Each row below holds a small network's activations on one input, seen along a few directions.
In each table, some parts of the input vary, and every possible input appears once, in random order.
Descriptions start from the smaller parts, as in this example, which fits no table here: values(3) and (point or ring(11) or (line(6) and ring(8))).
Shared parts are said once, and a part with two or three values counts as separate values.

A family of inputs:
r1: [-42  54   5 -36  69 -28  36   2  54 -42   4 -86  25]
r2: [ 21 -13   5  25 -21 -20  -8  31 -19   6 -43  21   5]
r3: [ 12   8  -2  52  -2 -11  -2  32 -33  10   2  10 -13]
r4: [-34  70 -14  29  38 -74  42  19  53 -57  -5 -30  21]
r5: [ 22 -11  -7  13   1  10  17 -10  -3  14   9  20 -30]
r6: [  9 -10  -4  36 -10 -24  -6  36 -26  12 -22  12   1]
r7: [ -8 -13 -19  -1 -27   8 -53  -3  -2  -1   0  12  -1]
r8: [  0 -32  10 -16   4  10   2 -22 -16   7  17  20   9]
r9: [-49  26 -16 -29  58 -48  48 -31  52 -62  36 -31  27]
r10: [ 21 -13   3  -5  -4   3   8 -10   7  20 -21  34 -16]
r11: [-65  52 -40 -17  24 -43   4  -1  71 -74  24 -32  17]
r12: [ 14   6  27   2  -4  42   5   5 -18  31   3 -38   5]
r13: [ 18 -11  34 -32  -4  34  -5  17 -10  25 -32 -27  10]
r14: [-15   8 -21  11 -24  19 -49  -2  -7   2  29   7 -11]
r15: [ 14 -20 -10   2  -2  12  18   2   1  22  -4  25 -15]
r16: [  4   9  23  -2   8  48   0   8 -31  26  12 -41  -3]
r17: [  6  -2  -4  45  -6 -14  -3  37 -29  18 -14  15  -3]
r18: [ 26 -23  -4  -2 -20   6  21  -6   9  12 -24  29 -14]
r19: [-12   0 -21   3 -21  16 -52   0  -5   0  14  12  -4]
r20: [  2 -18   9   7  13  12  -2 -37 -25  11  41  15  -2]
r21: [ 16 -34  18 -32 -10   5   3 -26 -14 -11  -5  29   2]
r22: [ 17   3  28 -16  -7  42   2  12 -15  28 -11 -35   4]
r23: [ -5 -27   3 -11  -2  13  12 -24 -27  11  31  17  -1]
r24: [ 14  -3  -7  20   6  15  18 -11  -7  23  17  23 -32]
r25: [ -1 -15  -2  -6 -32   2 -56  -4   8  -8  -8  17  -5]
r26: [ 13 -11   7  30 -18 -25  -4  35 -20   9 -32  17  -2]
r27: [  1 -13  -7 -20 -34   4 -57  -2   8  -7 -19  23   1]
r28: [-34  53 -33  -5  54 -53  61 -17  76 -46  16 -26  11]
r29: [ 19 -21  12 -21 -18   3   1 -35 -15   1  10  19  10]
r30: [ 17   0  31 -20 -11  36   2   8 -15  21 -26 -31   5]
- What is each input in this table made of? => values(5) and (point or line(5))
- Changing only the values(5) part turns r26 into r30. The same change can be made to r3. Which row results? => r16
- Which other rows agree with r18 in the values(5) part? List them by row number. => r5, r10, r15, r24, r28
- Which other rows agree with r19 in the values(5) part? List them by row number. => r7, r11, r14, r25, r27

A family of inputs:
r31: [ 16 -14   2  16 -23   7 -18  14 -21  18 -16  17  -8]
r32: [-40  44 -45  30  31 -79  14  13  52 -59   0   4   6]
r33: [  3  10  12 -13  13   7  18  -4   7   2   1 -23   8]
r34: [ 22 -13   6  20 -22   5 -13  20 -26  24 -20  21 -10]
r35: [ -4   9   9 -17  15   8  14  -9  11  -5   7 -23   7]
r36: [  6  11  15 -10  13   7  19   3   3   7  -5 -24   7]
r37: [  6  14  17  -5  12  11  18  11  -1  10 -11 -29   6]
r38: [  5 -16  -5   9 -18   7 -20   2 -17   8   0  21  -9]
r39: [-12   5   4 -21  15   7  13 -16  15  -9  12 -22   9]
r40: [-16   6   2 -24  21   6  14 -25  17 -16  21 -17   7]
r41: [ 14 -16  -1  11 -22   5 -17   8 -17  15  -8  21  -7]
r42: [ -1 -19 -11  -2 -17   5 -21 -11  -8  -1  12  25  -6]
r43: [  3 -19  -6   6 -19   5 -20  -4 -14   4   7  28 -10]
- What is each input in this table made of? => point or (values(2) and line(6))
- Change only the values(2) part in r41. List by row number the other rows that result. => r33

A family of inputs:
r44: [ 18  -8   5  19 -17  14 -12  19 -26  25 -12   8 -10]
r45: [ 23 -17   9  15  -7   5   9   3 -24  29 -13  25 -12]
r46: [ -8   7   7 -29   5  13   3 -15  17 -10   6 -26   9]
r47: [ 21 -18   8   3 -22  14 -16   8 -17  19 -20  16  -4]
r48: [ 16 -26   3   4 -15  14  -9  -4 -23  19   1  30 -12]
r49: [ 11 -15   0  13 -25  17 -23  11 -26  20  -2  10  -7]
r50: [ 22 -21   7  11  -9   9   5   2 -25  25  -8  25 -13]
r51: [ 12 -31  -2  -3 -19  21 -21 -12 -21  14  10  30 -12]
r52: [ 21  -6   7  22 -14  11  -7  22 -25  29 -18   6 -11]
r53: [  7 -19  -4   4 -26  26 -36   4 -22  16   5  14  -9]
r54: [-12  20   6 -16  20 -11  20  -2  25 -19  -1 -29  15]
r55: [-11  16   5 -17  16  -7  15  -5  26 -15  -3 -25  12]
r56: [ 17 -19   8  -1 -26  14 -20   5 -20  16 -13  18  -2]
r57: [-17  23   1 -11  39 -18  42 -14  23 -18  14 -22  12]
r58: [-14  16  -1 -11  34 -12  33 -16  22 -18  12 -18   8]
r59: [ 25 -15  11   7 -20  10  -9  12 -18  20 -25  14  -5]
r60: [-12   2   2 -25  19  11  18 -26  13  -8  21 -14   3]
r61: [-15  12   6 -16  11  15  -1  -5  10  -8  17 -30   4]
r62: [-19  32   4  -4  32 -14  23   6  19 -22   9 -40  14]
r63: [ 15 -10   6  16 -19  17 -17  13 -29  20  -9   9  -8]
r64: [ 27 -11  12   8 -18   7  -5  15 -19  24 -28  13  -6]
r65: [-33  26 -45  26   7 -73  -6  13  46 -56  -6  19   4]
r66: [-12  11   2 -12  27  -8  28 -18  17  -9  15 -13   7]
r67: [ 19 -21   4   9 -15  11   0  -5 -25  23  -4  25  -9]
r68: [ 13 -28   1   1 -20  14 -13  -9 -25  18   7  29  -9]
r69: [-13  21   5  -5  17  -2   9   3  13  -9  11 -30   9]
r70: [  9 -16   0   8 -25  20 -30   9 -24  17   3  14  -9]
r71: [-35  21 -49  30  19 -74   7   2  39 -48   9  33  -3]
r72: [ -7  12   9 -22  12   4  10 -12  20 -12  -1 -28  11]
r73: [ 13 -27   1  -8 -30  21 -35  -3 -15  11  -6  20  -5]
r74: [-14  20   3 -11  16   7   7  -4  14  -9  13 -33   6]
r75: [-39  33 -48  37  11 -69 -10  20  38 -51   5  15  -1]
r76: [ 15 -24   2  -4 -29  16 -26   0 -17  15  -9  17  -3]
r77: [-16  26   5 -16  29 -16  28   0  31 -25  -5 -34  17]
r78: [-17  28   3  -5  26  -9  16   4  18 -19   8 -35  10]
r79: [ -7   7   3 -18  20   3  24 -21  11  -5  17 -15   4]
- What is each input in this table made of? => values(3) and (point or line(5) or line(6))
- Changing only the values(3) part turns r68 into r76. The same change can be made to r51. Which row results? => r73
- Change only the values(3) part in r60. List by row number the other rows that result. => r46, r61
- Change only the line(5) part in r60. List by row number the other rows that result. => r57, r58, r66, r79
- Change only the values(3) part in r57. List by row number the other rows that result. => r62, r77

A family of inputs:
r80: [ 38 -26   8  18 -47  31 -28  13 -39  46  -7  24  -3]
r81: [-28  43 -23  13  14 -45   3   0  27 -47  -2 -16  15]
r82: [-23  27   6 -14  59 -20  46 -27  48 -36  14 -46  17]
r83: [-36  39 -18  -5  37 -34  42   4  32 -21   8 -33   2]
r84: [-25  32 -38  20  18 -65  12  -7  34 -36   2  24  -2]
r85: [-42  62  10 -35  57   3  41 -10  30 -39  32 -77  17]
r86: [ 40 -29  -8  22 -54  30 -35  13 -34  34 -11  57 -20]
r87: [ 17 -38  53 -52   3  58   5 -15 -33  37   0 -23   4]
r88: [ 24 -65 -12  31 -47  17 -57  18 -35  23  -8  73 -20]
r89: [-30  30 -44  27  -7 -77 -21  12  29 -50   5  28   7]
r90: [ 45 -31  38 -17 -19  62  -6 -12 -18  50 -12 -17   0]
r91: [ 21 -44  26  -9 -13  41  -2  13 -42  40 -21   7 -19]
- Changing only one part turns r82 into r90. The same change can be made to r84. Which row results? => r86
- What is each input in this table made of? => values(2) and line(6)
- Change only the values(2) part in r88. List by row number the other rows that result. => r89
